These are the activations of a small neural network, seen along a few directions. Each row is one input.
Each table varies a few parts of the input and shows all the possible inputs, shuffled.
Descriptions start from the smaller parts, as in this example, which fits no table here: one of 3 separate values, together with either a single point or one of 11 places along a line or (one of 5 places around a ring, together with one of 6 places along a line).
Shared parts are said once, and a part with two or three values counts as separate values.
(in the rows, 128 means zero)

Other details of the inputs shift rows strongly along two fixed directions, in all tables alike. That doesn't count.

Rows:
r1: [101 113 152 148  78 210 141 109 164 153 161 108]
r2: [156 144 106 159 164 119 138 179  99 115 129 134]
r3: [146 142 123 115 179 107 137 164 120 109 131 120]
r4: [ 71 111 124 127 141 122 107 133  78 138 105 159]
r5: [190 158 130 123 155  76  97 169 131 103 111 129]
r6: [ 90 114 117 118 124  91 100 103  92 140 104 159]
r7: [ 44  84 161 109  35 187 116  44 157 182 130 129]
r8: [ 90 125 136  80 126  84 108  99 106 125 106 146]
r9: [183 151 131 131 139  94 105 154 145 109 126 122]
r10: [179 151 114 103 157  84 137 151 130 102 115 128]
r11: [ 13 115 172  72 114 110  95  58  67 141  79 158]
r12: [157 126 116 149 126 191 188 132 183 122 177  85]
r13: [167 137  96 143 151  89 123 144 113 114 119 138]
r14: [165 147 114 106 149  89 133 137 131 101 124 124]
r15: [107 122 109 115 136  86  98 118  84 131  92 157]
r16: [189 115  91 182 103 172 186 116 182 134 175  98]
r17: [104 102 128 110  73 175 167  69 167 149 148 110]
r18: [155 110  97 185 129 195 179 135 164 139 174  93]
r19: [150 147 144 138 161 111 103 177 133 117 126 128]
r20: [ 87 120 138  81 121  90 113  97 108 132 106 149]
r21: [ 87 101 152 144  90 201 133 101 165 161 157 103]
r22: [165 134 138 172 101 201 162 149 179 132 176  88]
r23: [ 91 124 130  77 122  97 110  98 105 125  98 142]
r24: [158 155 124 118 170 112 142 175 115 100 133 127]
r25: [ 99 116 168 149  76 192 135  75 158 148 144 105]
r26: [184 129 111 198 120 187 188 116 163 122 167  90]
r27: [145 135 105 155 173 114 129 170 109 119 126 136]
r28: [181 152 133 121 145  86 103 162 136 113 111 133]
r29: [116 104 146 140  61 181 140  79 183 157 158 107]
r30: [ 30 105 170  81  87 100  57  74  97 160  90 164]
r31: [ 91 111 118 114 121  95 105 107  90 147  96 164]
r32: [147 152 127 118 163 114 142 169 110 104 129 125]
r33: [153 146 145 136 156 115 106 181 126 111 127 130]
r34: [ 81 124 139  94 143 121 120 130 100 123 114 142]
r35: [179 140  95 141 154  91 130 155 116 116 113 139]
r36: [157 143 106 157 166 121 136 177 102 115 130 138]
Each input here is: one of 3 separate values, together with either a single point or one of 5 places along a line or one of 6 places around a ring.
Q: Changing only the choice among 3 separate values turns r15 into r5. The same change can be made to r4. Which row results?
A: r33
Q: A walk changes only the place on the line of 5. It starts at r22 and steps to r1. List the rest of the walk in order.
A: r33, r19, r21
Q: List by row number the other rows that have the choice among 3 separate values in common with r32.
A: r3, r8, r10, r11, r12, r14, r17, r20, r23, r24, r34

Rows:
r37: [136 132 114 142 141 138 149 135 128 123 138 123]
r38: [ 15 109 145  77 138  70  64 105  39 144  65 187]
r39: [144 127 108 145 137 124 135 141 121 131 129 129]
r40: [139 134 136 152 140 141 124 145 130 125 134 119]
r41: [141 126 110 145 136 133 136 136 125 125 131 131]
r42: [ 61  83 146 123  29 217 154  31 173 171 158 107]
r43: [131 136 131 134 143 133 122 158 126 123 136 124]
r44: [137 135 136 140 139 137 130 155 126 126 131 130]
r45: [147 134 132 121 130 108 123 130 141 123 129 127]
r46: [151 137 133 126 125 113 126 129 143 122 133 125]
r47: [134 130 119 135 150 127 142 141 115 122 132 127]
r48: [156 140 127 121 123 117 133 129 140 117 129 119]
r49: [150 132 128 118 131 117 129 128 145 121 128 120]
r50: [148 137 128 115 129 116 125 128 138 118 121 124]
Q: What is each input in this table made of?
A: either one of 3 separate values or one of 5 places along a line or one of 6 places around a ring
